A small network was shown many inputs. Here are its activations along a few directions, one row for each input.
In each table, some parts of the input vary, and every possible input appears once, in random order.
Descriptions start from the smaller parts, as in this example, which fits no table here: one of 4 places along a line, together with either a single point or one of 9 places around a ring or (one of 2 separate values, together with one of 5 places around a ring).
Shared parts are said once, and a part with two or three values counts as separate values.
In the rows, zero is written as 128.

Other details of the inputs shift rows strongly along two fixed directions, in all tables alike. That doesn't count.

Rows:
x1: [127 190 149  94 139 145  69 158 138 164 111]
x2: [116 104 137 110 149 151  99 145 153 149 106]
x3: [123  62 133 139 117 133 125 152 142 102 153]
x4: [152  38 176 140 177 131 159 133 118  59 174]
x5: [133  48 171 130 203 131 154 135 124  58 163]
x6: [104 148 171  98 181 145 107 169 145 135 115]
x7: [132 177  80 144  44 117 113  86 134 187  91]
x8: [153  94 153 118 155 131 130 127 127  81 157]
x9: [129  12 153 149 152 131 139 170 139  81 171]
x10: [111 147 168  80 187 154  75 180 140 143 122]
x11: [136 194 156  90 160 147  59 164 142 177 100]
x12: [121 124 103 184  48  83 181  99  78 131 163]
x13: [112 169 137  84 154 161  73 146 184 170  68]
x14: [118  65 103 187  73 102 170 111 119 103 155]
x15: [120 221 101 144  56 100 135  99 116 172 106]
x16: [143  85 119 174  88  86 208  81 103  65 172]
x17: [144 208  78 112  74 101 127  58 111 156 108]
x18: [127 151 117  95 206 216 122 196 148 131  89]
x19: [110  77 107 174  87  74 194 121  72 103 189]
x20: [114 207  91 135  66 101 130  91  97 190 107]
x21: [121 142 101 148  69 118 136 109 148 144 109]
x22: [147 132  83 148  79  78 176  62  88 118 150]
x23: [139 140 118 118 182 209 132 193 143 119 103]
x24: [122 106 140  95 170 152  80 162 161 148 108]
x25: [106  13 145 134 153 135 143 167 138  77 171]
x26: [107 142 155 118 167 135 108 155 125 139 122]
x27: [158  44 174 127 189 128 143 146 124  60 176]
x28: [149 186 150  71 182 156  75 113 149 160  82]
x29: [157 189 148  98 165 148  81 110 150 143  90]
x30: [123 216  97 152  61 101 123  96 105 178 107]
x31: [107 109  75 173  57  94 165  88 114 136 130]
x32: [135 154 109 131 106 102 166  75 120 115 125]
Each input here is: one of 2 separate values, together with either a single point or (one of 3 separate values, together with one of 5 places along a line).
Changing only the choice among 2 separate values turns x23 into x18. The same change can be made to x14. Which row results? -> x31

Rows:
x33: [139 144 113 134 101 129 105 117 136 156 109]
x34: [120 120  72 168  47  87 164  82 113 132 136]
x35: [122  69 173 136 168 133 123 170 122 105 160]
x36: [119 135 167  83 184 153  75 169 148 146 115]
x37: [108 103 135 137 131 110 136 138 120 119 147]
x38: [108 171 146 100 147 133  93 132 146 165  94]
x39: [136  98 134 141 112 127 129 135 137 110 144]
x40: [116  74 144 130 179 152 146 172 133  89 146]
x41: [139 185 129 108 139 162  98 152 144 150 100]
x42: [157 193 135  92 168 150 108 111 134 135  98]
x43: [127 118  71 160  43  92 164  81 108 135 140]
x44: [129  63 132 162 141 138 170 157 108  88 165]
x45: [161 217 111  96 110 120  89  66 141 167  84]
x46: [122  94  94 156  99 120 183 125 100 105 156]
x47: [128 148 180  94 176 153  72 175 151 140 119]
x48: [113  77 110 160  93 104 171 102 125 108 143]
x49: [110  71 153 129 182 154 156 165 136  90 139]
x50: [148 222 105 118  84  87 122  55 104 163 110]
What do these inputs look like to the network? -> one of 3 separate values, together with either a single point or one of 5 places along a line
Changing only the choice among 3 separate values turns x44 into x33. The same change can be made to x49. Which row results? -> x48
Start at x38 and move only the place on the line of 5, one step at a time. The first step leads to x37. Which rows follow, in order? -> x36, x35, x47

Rows:
x51: [143 178 134  84 141 175  35 157 179 185  75]
x52: [129 165 126 152  69  75 128  97  94 150 149]
x53: [148 128  75 151  59 123 140  80 144 135 111]
x54: [ 86 103  85 166  51  89 163 105 119 145 137]
x55: [155 142  72 164  82 123 198  87  99 102 137]
x56: [119 181 124  72 191 195  72 158 179 172  51]
x57: [128 179 165  92 136 135  36 152 158 188  96]
x58: [120 173 127  73 163 172  53 132 190 186  51]
x59: [123  65 152 134 180 119 185 121 103  64 166]
x60: [105 161 117 136  84  70 141  81 104 149 135]
x61: [119  32 173 112 189 129 123 138 155  87 144]
x62: [118 192 132 105 143 175  67 187 151 185  84]
x63: [126  66 172 114 192 117 137 120 133  83 150]
x64: [ 88 151  74 153  73 116 161 124 115 157 114]
x65: [ 92  31 164 141 141  95 147 143 128  94 170]
x66: [109  39 175 141 157 146 109 199 144 106 161]
x67: [133 122  66 175  54 121 172 121 102 126 143]
x68: [145 127 111 141  70  97 114  97 124 142 137]
x69: [153 159 111 143  74  85 129  79 102 136 145]
x70: [129 183 118 153  79  93 150 109  78 144 149]
x71: [ 95  84 154 130 185 144 166 181 115  94 154]
x72: [170 195 153  75 168 146  61 100 164 148  84]
x73: [123 167  74 142 101 123 181  90 104 136 112]
x74: [160  86 165 121 190 145 154 131 123  60 156]
x75: [104 178 109 138  93  87 165  93  88 142 135]
x76: [144  49 142 131 186 181 146 173 155  69 138]
x77: [123 178  96 162  75 115 161 132  85 150 139]
x78: [163 172 143  78 150 152  51 108 182 159  75]
x79: [149  79 183 119 197 145 134 168 112  71 174]
x80: [142  75 145 143 168 154 162 177 109  76 170]
Changing only one part turns x68 into x57. The same change can be made to x80. Which row results? -> x77
What do these inputs look like to the network? -> one of 5 places around a ring, together with one of 6 places around a ring
